Each row below holds a small network's activations on one input, seen along a few directions.
Each table varies a few parts of the input and shows all the possible inputs, shuffled.
A made-up example of a description, with smaller parts first: one of 3 separate values, together with either a single point or one of 9 places along a line or (one of 5 places around a ring, together with one of 6 places along a line).
Shared parts are said once, and a part with two or three values counts as separate values.
(in the rows, 128 means zero)

Rows:
r1: [119 153  79 150 114 149 141 119 130 164 121 109]
r2: [215 190 227 120 172  96 186 227 117  87  96 211]
r3: [201 206 198 147 113 102 202 214  95 100  89 241]
r4: [ 98 104 105 137  85 133 108 101 118 127 130 131]
r5: [134 136 109 125 169 144 129 130 150 150 132  79]
r6: [118 105 119 112 160 126 114 105 143 128 149  97]
r7: [115 140  86 139 103 148 132 116 130 151 127 115]
r8: [110  87 135 112 140 127  96 113 137 112 140 101]
r9: [104  75 149 105 136 116  87 100 128 111 142 104]
r10: [129 124 116 116 158 142 118 127 152 137 138  85]
r11: [104 123  91 140 105 132 125  95 126 143 139 128]
r12: [ 90  93 122 133  81 122  98  89 111 126 133 135]
What do these inputs look like to the network?
Answer: one of 2 separate values, together with either a single point or one of 5 places along a line
Start at r5 and move only the place on the line of 5, one step at a time. The first step leads to r10. Which rows follow, in order?
Answer: r6, r8, r9

Rows:
r13: [130 146  48 138 116 181 155 140 124 128 111 103]
r14: [142 178 110 178 140 133 162 168 141 167 107 120]
r15: [117 128 132 118  49 140 107 154 150 131 123 126]
r16: [128 134 116  97  74 119 104 115 152 133 140 157]
r17: [138  87 107  89 158 172 105 137 147  97 131  62]
r18: [161 121 159 102 199 165 118 166 138 115 113  71]
r19: [137 166 187 101 111 119 156 132 115 144 152 172]
r20: [ 69 123 147 132  57 140  76  79 107 172 108  96]
r21: [111  92 130 124 114  97 147  92  94  78 160 188]
r22: [135  82 114 124  97 140 129 146  91  73  97 134]
r23: [122  84 126 155  86 107 116 140 121  87 110 146]
r24: [117  92 110 127 115  83 113 110 118  88 130 181]
r25: [124 149  63 141 124 134 179  81 127 142 173 149]
r26: [139 125 172 133 192 134 103 163 169 126 126  88]
r27: [ 73  75 140 164  89  98  92  70  74 135  96 111]
r28: [137 129 177 102 215 123 139 112 143 122 174 126]
r29: [ 78  79 133 131 148 129  66  60 129 160 131  37]
r30: [144 186  95 155 170 115 158 132 144 166 123 156]
r31: [137 121 177 167 129 101 126 172 111 101  94 159]
r32: [158 117 164 137 137 132 141 175  80  90  81 142]
r33: [134 125 182 136 153  89 162 121  85  97 141 197]
r34: [122 153  42 143 130 122 142 102 151 147 144 146]
r35: [125  88 119 122 146 139  92 132 177 112 145  75]
r36: [144 167 167 103 113 106 122 150 140 153 123 164]
r37: [148 163 182 138  89 137 116 177 143 146 105 136]
r38: [161 162 170 106 100 169 128 184 113 132  93 123]
r39: [138 127 120  93  61 178 116 154 124 115 109 115]
r40: [147 182 116 153 164 127 196 111 120 161 152 159]
r41: [162 178  98 152 152 171 172 168 114 150  92 108]
r42: [119 144  58 165  99 140 148 138 150 148 125 110]
r43: [121  93 102  87 170 107  95 105 171 119 166 103]
r44: [115 133 136  88  72 127 141 103 124 127 171 163]
r45: [143 126 156 100 211 101 111 133 164 137 144 113]
r46: [114  96 123  90 175 129 123  83 150 104 196 116]
r47: [ 80 137  72 180 103 136 117  60 103 194 111  74]
r48: [141 122 161 134 149  68 134 143 106 112 112 183]
Changing only one part turns r36 into r45. The same change can be made to r44. Which row results?
Answer: r46
What do these inputs look like to the network?
Answer: one of 4 separate values, together with either a single point or (one of 2 separate values, together with one of 4 places along a line)
Which other rows agree with r40 in the choice among 4 separate values? List them by row number.
Answer: r13, r14, r25, r30, r34, r41, r42, r47

Rows:
r49: [ 85  87 120 136  87 125  94  88 121 129 138 119]
r50: [117  95 139 103 162 134  93 111 148 121 146  91]
r51: [175 172 170 122 157 114 162 174 135 119 121 164]
r52: [187 167 185 121 183 116 159 196 133 112 104 149]
r53: [119 150  78 145  71 156 137 131 119 147 110 129]
r54: [143 164 149 162  86 119 155 154 100 127 102 194]
r55: [ 61 103  27 147 118 166  98  48 153 191 160  37]
r56: [127  91 155  95 184 122  97 130 153 114 141  73]
r57: [108  86 106 110 137 126 101 100 134 113 142 106]
r58: [ 94  91 120 119 109 128 104  87 120 128 145 110]
r59: [164 163 144 137 133 113 170 165 121 111 118 176]
r60: [154 168 141 138 107 116 166 152 100 125 107 187]
What do these inputs look like to the network?
Answer: either a single point or one of 11 places along a line

Rows:
r61: [101  90  25 129 120 153 104 100 137 125 125  75]
r62: [ 81  94  82 162 111 166  89 113 147 148 125  47]
r63: [150 184 125 190 125  95 171 147 118 140 115 210]
r64: [155 182 147 183 128 138 161 160  82 155  83 172]
r65: [159 109 158 112 209 121 154 140 140  82 163 124]
r66: [144 121 171 128 218  75 130 141 151 110 142 140]
r67: [ 49  11 130 117  24 103  61  52  79  94 132 149]
r68: [ 86 106  66 115 104 161 116  54 145 146 188  93]
r69: [149 125 168  73 182 124 147 132 151 100 176 124]
r70: [115 103 189 138   8  83 133 126  53  67  89 241]
r71: [ 72 103  90 156 145 151  95  78 104 173 118  69]
r72: [178 121 141  63 171 130 115 161 166  91 130 111]
r73: [157 131 184  95 187  80 120 122 166 128 155 136]
r74: [166 109 127  88 200 117 135 177 145  77 112 106]
r75: [154 173 135 177  94 141 170 194 115 137  83 138]
r76: [159 132 208  95 193 132 101 138 136 139 127 108]
r77: [146 127 195  89 163 138 106 179 170 117 129  81]
r78: [143 190 146 144  70 151 153 190 132 150 101 146]
r79: [ 82 107  93 130  84 175  75 102 163 164 141  50]
r80: [ 82 113  80 130 110 113  95  47 155 177 163 104]
r81: [ 91 105  34  91  94 156  96  92 149 143 138  75]
r82: [153 195 135 151  95  95 167 132 129 161 125 203]
r83: [171 172  80 150 106 137 176 184 112 108  86 176]
r84: [122  40 233  85  99  66  80 124  82  40 128 175]
r85: [159 116 194 121 218 116 123 146 114 128 106  97]
r86: [156 187 122 135  90 144 189 137 120 130 148 193]
r87: [ 85 112 102 124 114 158  84  59 119 192 131  66]
r88: [145 198 157 144 102 141 154 151  93 173  96 171]
r89: [155 173 110 168 117 136 201 149 103 114 133 191]
r90: [162 187  90 111  79 139 169 175 124 126  98 175]
r91: [145 113 183 121 190 130 120 190 154 101 113  79]
r92: [ 84  92  54 147 131 152 129  66 129 130 173  91]
r93: [ 69 104  68 162 141 107 106  66 140 158 150 107]
Changing only one part turns r79 into r77. The same change can be made to r87. Which row results?
Answer: r76
What do these inputs look like to the network?
Answer: one of 3 separate values, together with either a single point or (one of 2 separate values, together with one of 5 places around a ring)
Which other rows does r62 become when the place on the ring of 5 takes its other values? List them by row number.
Answer: r61, r71, r92, r93
Start at r74 and move only the place on the ring of 5, one step at a time. The first step leads to r91. Which rows follow, in order?
Answer: r85, r66, r65
Which other rows agree with r82 in the choice among 3 separate values? List them by row number.
Answer: r63, r64, r70, r75, r78, r83, r86, r88, r89, r90

Rows:
r94: [179 171 150 117 155 138 172 165 117 140  86 170]
r95: [ 58  77  58 102  73 192  41  78 150 155 152  13]
r96: [180 160 183 108 191 111 169 192 148 113 110 132]
r97: [ 60  74  40 118 128 119  26  32 156 164 164  55]
r98: [133 153 158 151  99 110 152 162 118  97 104 200]
r99: [ 48  55  52 156 141 163  67  45 107 142 153  23]
r100: [ 61  75  27 101 117 155  92  21 145 128 207  63]
r101: [148 163 147 148  70 100 163 153  83 111 108 193]
r102: [165 139 179 107 132 120 150 156  97 108  89 193]
r103: [190 157 165 138 171 118 165 192 150 124 124 152]
r104: [164 186 120 158  91 121 188 163 109 147  99 171]
r105: [168 139 214  99 167  96 140 179 123  79 122 155]
r106: [ 42  70 101 126 116 145  77  27 144 187 177  47]
r107: [177 123 197 129 147 106 147 177 136  87 117 174]
r108: [149 178 128 160 122 126 173 178 136 138 106 179]
What do these inputs look like to the network?
Answer: either one of 5 separate values or (one of 2 separate values, together with one of 5 places along a line)
Which other rows does r101 become when the place on the line of 5 takes its other values? List them by row number.
Answer: r98, r102, r105, r107
Start at r104 and move only the place on the line of 5, one step at a time. The first step leads to r108. Which rows follow, in order?
Answer: r94, r103, r96

Rows:
r109: [137 116 183  89 126 128 125 136 125 100 146 140]
r110: [117 119 144 161 104 108 123 128 101 124 106 157]
r111: [137 158  94 120  97 135 156 120 114 135 130 164]
r112: [131 142  85 157  90 123 150 143 131 117 118 157]
r113: [148 142 153 112 188 124 157 126 134 128 156 124]
r114: [152 129 138 122 189 122 149 145 126 114 128 119]
r115: [138 100 168 116 124 115 112 158 135  83 122 136]
r116: [146 156 123 149 133 140 129 171 145 144  96 111]
r117: [ 36  41  31 120 115 152  41  25 159 162 164  18]
r118: [119 134 152 140 107 109 125 109 103 140 123 166]
r119: [146 172 138 122 135 152 141 148 135 161 119 115]
What do these inputs look like to the network?
Answer: either a single point or (one of 2 separate values, together with one of 5 places around a ring)
Which other rows does r113 become when the place on the ring of 5 takes its other values? List them by row number.
Answer: r109, r111, r118, r119
